These are the activations of a small neural network, seen along a few directions. Each row is one input.
Each table varies a few parts of the input and shows all the possible inputs, shuffled.
A made-up example of a description, with smaller parts first: line(4) and (point or ring(11) or (values(3) and ring(5))).
Shared parts are said once, and a part with two or three values counts as separate values.
(in the rows, 128 means zero)

Other details of the inputs vary at random and push rows far along two fixed directions, the same in every table; ignore that.

A family of inputs:
row 1: [152  91 171 177 133 151  80 159 132  78 106 108 124 125 182]
row 2: [190 195 140 169 137 141 123 112  94 125 115  99 175 180  78]
row 3: [128 129 167 155 118 147  61 149 172  75 132 115 103 147 167]
row 4: [136 141 140 140 123 146  80 134 168  48 109 108 116 131 170]
row 5: [155 205 131 137 125 147  94 119 139 117 114 105 183 211  61]
row 6: [111 103 100  99 121 100 202  90  96 213 156 155 148  98  62]
row 7: [194 203 144 154 138 131 124 120  87 113 119 110 165 183  68]
row 8: [206 191 125 147 121 127  95 120  89 123 137 105 194 166  70]
row 9: [152 105 170 178 142 147  91 162 133  78 108 118 113 135 189]
row 10: [147 158 106 137 141 122 171 101  94 171 125 116 158 155  82]
row 11: [ 75  48 115 100 128  95 175 131 131 172 135 171  68  59 195]
row 12: [154 192 148 146 132 155 112 120 147  96 126 127 200 192  49]
row 13: [ 80 114 121  94 100 121 121 142 159  95 113 149 105 109 171]
row 14: [187 184 157 178 143 146 122 112 100 130 130 117 181 175  69]
row 15: [ 99 114  71  81 144 110 207 108  94 222 150 120 152 107  87]
row 16: [ 99  95 125 110 127 139 126 132 175  97 128 152 100  93 161]
row 17: [ 99 119 101  95 157 108 215  98  94 212 149 158 130 118  76]
row 18: [ 46  63  83  66 117 104 172 118 163 152 146 138  51  67 182]
row 19: [112 124 100  81 136  90 203  92  87 206 156 181 126 110  64]
row 20: [128 131 162 156 110 158  61 154 165  76 132 122 103 145 167]
row 21: [135 108 132 105 114  93 119 142 113 109 114 157  73  96 182]
row 22: [ 91  97 130 111 128 132 125 124 172  96 134 147 100  92 164]
row 23: [171 116 167 154 115 131  64 166 131  80 135 129 127 104 180]
row 24: [ 92  95 128 121 118 145 118 133 163 107 147 138  84  98 167]
row 25: [ 90  38 115  87  97  80 152 124 124 165 140 182  74  41 177]
row 26: [ 91  47 105  73 106  82 145 138 126 168 158 182  81  36 187]
row 27: [169 121 176 169 115 125  81 153 130  76 118 140 109 119 180]
row 28: [199 184 151 171 128 128 110 108  95 123 136 135 180 174  63]
row 29: [154 102 164 165 142 154  71 174 133  80 124 106 132 122 191]
row 30: [119 114  78  83 109  85 194  84  85 210 142 149 142 103  69]
row 31: [ 82 126  60  75 132 123 208  90 135 197 155 125 123 125  67]
row 32: [155  99 177 176 127 145  78 155 134  83 108 112 121 118 181]
row 33: [ 67  52 124  86 145 101 182 142 127 166 131 168  54  62 193]
row 34: [121 136 167 143 107 148  53 153 166  72 117 140 118 149 167]
row 35: [135 126 161 157 127 154  73 140 171  61 136 110 105 134 163]
row 36: [100 105 106  99 120 131 129 132 169  96 115 135  94  98 170]
row 37: [ 93 104 108 109 111 138 124 133 156 106 133 121  78 103 174]
row 38: [141 164 116 124 158 127 177 112  90 164 121 111 147 160  77]
row 39: [147 171 118 119 147 122 170 107  87 163 124 122 146 152  74]
row 40: [ 38  61 107  59 110 101 152 136 174 168 136 183  71  80 173]
row 41: [122 145 155 130 110 130  74 148 168  48 102 120 126 144 170]
row 42: [126 153 109 125 141 152 158 100 142 154 157 121 153 155  53]
row 43: [197 180 138 164 117 133 113 111  91 122 119  96 186 170  64]
row 44: [ 67  32  95  90 123 104 176 137 123 166 115 133  73  61 196]
row 45: [162 110 164 162 131 142  66 165 134  86 128 118 130 112 189]
row 46: [175 176 156 171 172 158 133 128  95 120 124 106 175 193  68]
row 47: [113 168 102 114 127 130 146  99 133 163 145 101 147 175  65]
row 48: [185 197 140 160 154 141 128 117  90 121 113  99 168 189  76]
row 49: [147 138 130 141 133 131 156  99  97 174 139 126 172 134  62]
row 50: [ 68 135  72  58 122 106 206  98 139 186 135 153 150 129  65]
row 51: [160 127 184 159 138 137  82 158 126  74 111 136  99 122 181]
row 52: [146 197 148 150 125 160 109 116 137  94 131 128 200 190  52]
row 53: [141 146 128 148 152 132 172 107 101 174 137 126 163 153  74]
row 54: [113 137 141 194 149 143  57 170 167  67 111 117 105 119 155]
row 55: [155 111 144 153 136 146  76 172 126  79 109  89 127 126 197]
row 56: [143 141 110 136 138 131 166 103  94 172 121  98 168 148  74]
row 57: [ 77  51  87  74 121  95 161 144 126 173 135 144  79  47 206]
row 58: [167 129 183 157 128 127  80 160 125  68 116 143  99 122 176]
row 59: [121  78 126 128 114 115 121 139 125 125 107 122  96  89 191]
row 60: [122 148 150 133 100 142  55 153 160  70 103 122 113 154 176]
row 61: [ 70 123  76  80 134 133 208  81 135 187 160 161 144 106  62]
row 62: [111 127  80  89 122  88 215  93  90 211 143 150 131 112  79]
row 63: [144 132 124 146 138 132 158  99  99 175 138 123 175 141  66]
row 64: [103 111  82  89 125 103 206  88  90 218 136 132 142 103  75]
row 65: [ 57 126  93  68 129 105 186  89 141 211 157 161 142 135  63]
row 66: [ 79  48 113  81 122 101 155 144 131 174 151 164  83  38 193]
row 67: [137 100 126 118 102  91 118 136 119 115 116 153  83  92 187]
row 68: [104 162 125 110 132 128 156 100 143 139 143 142 180 159  53]
row 69: [161 189 144 161 134 164  99 120 145 123 142 104 172 201  54]
row 70: [162 204 119 151 132 169 114 102 131  90 123  99 185 183  63]
row 71: [111  83 122 130 134 121 140 149 124 120 105 121  87 107 197]
row 72: [ 79 112 126  91 107 109 102 137 165 116 115 137  92 123 177]
row 73: [166 125 151 146 119 135  67 164 126  82 114 104 121 110 193]
row 74: [113 171  96 116 118 142 147 104 125 164 144 108 148 173  65]
row 75: [151 123 158 155 147 142  95 166 120  68  93 103  98 143 191]
row 76: [142 142 120 133 153 139 156 118 102 178 153 114 182 139  74]
row 77: [139 206 103 191 161 147 100 130 131 112 113  84 169 177  51]
row 78: [158 124 158 167 130 135  91 157 129  79  95 105 104 132 197]
row 79: [174 127 150 144 109 124  65 166 125  76 120 111 121 110 188]
row 80: [136 136 144 142 111 146  66 156 168  76 113 102  97 153 172]
Each input here is: values(2) and (point or (values(3) and ring(5)) or (line(4) and line(6))).
- Changing only the values(2) part turns row 2 into row 14. The same change can be made to row 60. Which row results? => row 34
- Changing only the values(2) part turns row 31 into row 42. The same change can be made to row 30. Which row results? => row 25
- Changing only the values(2) part turns row 22 into row 4. The same change can be made to row 63. Which row results? => row 59
- Start at row 51 and move only the line(4) part, one step at a time. The first step leads to row 14. Which rows follow, in order? => row 49, row 66
- Change only the values(2) part in row 45. List by row number the other rows that result. => row 57
- Start at row 61 and move only the ring(5) part, one step at a time. The first step leads to row 24. Which rows follow, in order? => row 20, row 34, row 52

A family of inputs:
row 81: [156 134 122 144 142 132 151 116  95 145 132 117 151 127  99]
row 82: [153 111 146 149 133 127 116 141 113 109 115 123 119 112 163]
row 83: [ 77  98  87  75 121 105 179 113 134 174 138 148 109  98 124]
row 84: [139 133 151 125 105 119  96 130 144  91 132 160 115 118 142]
row 85: [140 133 153 125 105 119  97 130 145  91 129 159 115 120 142]
row 86: [125 148 125 137 137 141 137 117 133 138 137 123 152 149  85]
row 87: [128 131 136 129 126 130 108 142 138  99 114 119 111 131 158]
row 88: [154 111 143 151 131 128 113 141 113 110 122 123 117 108 161]
row 89: [129 129 134 126 115 132 102 141 142 100 117 124 118 131 157]
row 90: [128 129 136 131 121 129 107 138 138 100 113 118 110 133 159]
row 91: [ 48  31  76  46 117  67 220 116 104 239 153 183  65  31 162]
row 92: [123 124 142 130 119 137  99 140 149 101 124 129 124 129 154]
row 93: [155 110 143 152 133 132 117 140 114 106 117 119 118 108 161]
row 94: [127 148 109 117 125 131 137 115 128 141 138 122 148 141  91]
row 95: [122 119 144 140 125 141 104 140 150 104 127 126 115 128 151]
row 96: [121 121 141 142 128 140 103 142 150 100 128 127 116 125 149]
row 97: [163 144 135 141 130 121 132 121  92 157 132 124 154 141  95]
row 98: [138 158 134 113 116 118 136 108 124 131 137 159 148 142  84]
row 99: [161 144 133 141 139 124 141 123  92 149 129 122 158 142 101]
row 100: [128 132 136 129 122 130 108 141 137 101 113 119 110 133 160]
row 101: [124 147 120 130 139 136 145 115 125 144 129 120 142 154  95]
row 102: [125 125 138 143 130 137 106 140 145 102 118 123 110 129 153]
row 103: [127 133 134 131 125 129 108 142 137  98 112 121 112 130 158]
row 104: [129 149 111 119 121 131 138 112 128 143 134 121 148 146  92]
row 105: [123 121 141 131 122 136 100 139 151  99 124 128 124 126 151]
row 106: [ 95  94 128 109 115 123 120 136 153 120 128 141 101 103 169]
row 107: [126 147 124 134 139 142 136 117 132 139 143 122 151 148  85]
row 108: [127 130 131 134 123 130 105 139 140  99 118 120 110 125 156]
row 109: [127 109 111 114 133 107 167 118  97 178 142 139 130 105 115]
row 110: [132 158 114 129 132 131 139 114 123 137 127 115 145 150  92]
row 111: [121 146 119 124 130 134 137 113 133 139 134 127 156 145  89]
row 112: [159 138 126 143 139 125 144 118  96 151 135 122 152 131 101]
row 113: [123 148 119 127 143 136 146 119 125 143 130 123 142 150  95]
row 114: [161 144 131 146 144 132 146 120  93 143 126 118 157 139 100]
row 115: [157 113 147 150 130 125 111 142 115 113 121 124 119 112 163]
row 116: [125 148 119 127 128 136 133 113 134 139 138 126 157 143  86]
row 117: [154 112 148 148 132 123 115 143 113 112 118 125 119 115 165]
row 118: [154 114 151 142 126 119 107 148 109 118 119 130 120 118 164]
row 119: [157 114 148 146 123 120 102 145 111 118 125 128 119 115 160]
row 120: [104 128 101 102 126 118 162 112 126 160 134 129 120 125 111]
row 121: [ 94  95 131 120 126 126 126 141 152 117 125 140  97 104 166]
row 122: [129 130 133 133 120 131 104 138 139 101 120 118 109 129 157]
row 123: [ 99  98 127 117 131 124 128 140 147 119 121 135  90 108 170]
row 124: [129 128 134 125 119 131 103 142 143  98 118 124 119 128 155]
row 125: [129 126 134 127 114 131 102 138 143  99 117 122 117 131 156]
row 126: [121 145 120 119 132 135 138 116 132 142 137 128 155 144  91]
row 127: [120 142 125 130 136 139 143 116 130 143 136 124 148 151  91]
row 128: [128 150 118 133 141 139 139 116 127 141 136 119 144 150  89]
row 129: [ 49  71  69  51 117  93 204 109 137 201 148 162  89  69 133]
row 130: [162 142 132 142 133 121 136 121  94 155 134 124 154 139  97]
row 131: [ 98  99 123 121 127 124 126 140 148 120 125 137  89 102 168]
row 132: [124 122 141 133 116 137  97 137 152 102 128 127 122 125 151]
row 133: [153 111 144 148 136 132 120 143 111 106 114 120 120 111 164]
row 134: [157 113 148 147 127 121 109 144 113 115 121 126 119 114 162]
row 135: [160 145 136 137 133 120 135 124  89 156 128 126 155 144  99]
row 136: [154 113 153 143 122 117 104 146 108 120 117 129 118 119 161]
row 137: [126 125 140 141 128 138 106 139 144 104 120 121 109 132 154]
row 138: [124 147 110 118 125 127 143 114 127 140 128 124 148 144  94]
row 139: [141 158 135 117 116 118 134 106 125 129 138 156 150 145  81]
row 140: [119 143 125 127 140 139 144 119 131 142 137 126 149 148  91]
row 141: [124 146 118 123 126 136 133 112 133 143 143 126 154 144  89]
row 142: [161 143 132 143 142 127 145 121  94 148 128 121 157 140 102]
row 143: [156 112 145 151 131 129 114 141 114 110 119 122 118 109 161]
row 144: [ 51  53  92  66 115  94 167 135 149 157 134 158  50  52 199]
row 145: [123 151 119 131 142 135 145 118 124 141 127 123 144 151  94]
row 146: [133 156 116 126 133 132 139 114 124 137 130 114 145 150  92]
row 147: [124 145 123 133 135 141 137 116 131 143 142 123 149 149  88]
row 148: [118 145 124 130 139 138 144 119 130 141 134 127 150 147  91]
row 149: [119 143 125 127 137 139 145 118 129 145 136 126 148 149  93]
row 150: [122 119 144 140 129 141 104 142 152 101 128 126 116 126 149]
row 151: [124 126 141 137 130 137 108 142 141 104 117 123 110 135 158]
row 152: [126 147 119 125 130 137 131 114 134 139 143 125 156 143  86]
row 153: [124 150 119 133 141 135 144 116 125 140 127 121 144 153  92]
row 154: [130 128 132 132 115 131 100 139 146  97 119 123 118 125 152]
row 155: [160 138 127 147 145 133 150 116  94 140 125 114 156 137  98]
row 156: [125 124 137 140 128 138 105 140 144 105 123 122 108 130 155]
row 157: [127 125 139 141 132 138 106 141 146 102 121 121 110 130 152]
row 158: [124 122 140 132 120 137  97 138 153 100 128 127 123 123 149]
row 159: [127 148 109 118 121 131 137 113 127 143 137 122 147 144  93]
row 160: [ 48  77  70  53 118  92 205 112 133 199 141 164  93  73 134]
row 161: [122 143 125 131 140 140 142 117 132 140 136 124 150 150  88]
row 162: [127 130 134 133 124 128 108 139 139  97 112 119 111 130 157]
row 163: [155 112 150 144 125 118 106 146 110 117 119 129 119 118 163]
row 164: [127 150 108 121 124 130 137 114 127 140 135 123 149 142  91]
row 165: [123 124 137 135 119 136  95 139 151  99 128 128 123 122 149]
row 166: [128 129 135 131 125 129 108 139 140  98 114 118 111 131 157]
row 167: [ 95 123 105 100 128 122 160 113 133 162 139 142 138 121 102]
row 168: [162 143 133 143 139 123 141 121  93 148 129 120 157 143 100]
- What is each input in this table made of? => line(4) and (point or line(6) or (values(3) and ring(5)))
- Changing only the line(4) part turns row 118 into row 119. The same change can be made to row 148. Which row results? => row 96
- Changing only the line(4) part turns row 103 into row 108. The same change can be made to row 135. Which row results? => row 91
- Changing only the line(4) part turns row 143 into row 114. The same change can be made to row 95. Which row results? => row 149
- Change only the line(4) part in row 150. List by row number the other rows that result. => row 107, row 140, row 161
- Start at row 97 and move only the line(6) part, one step at a time. The first step leads to row 130. Which rows follow, in order? => row 134, row 115, row 143, row 93
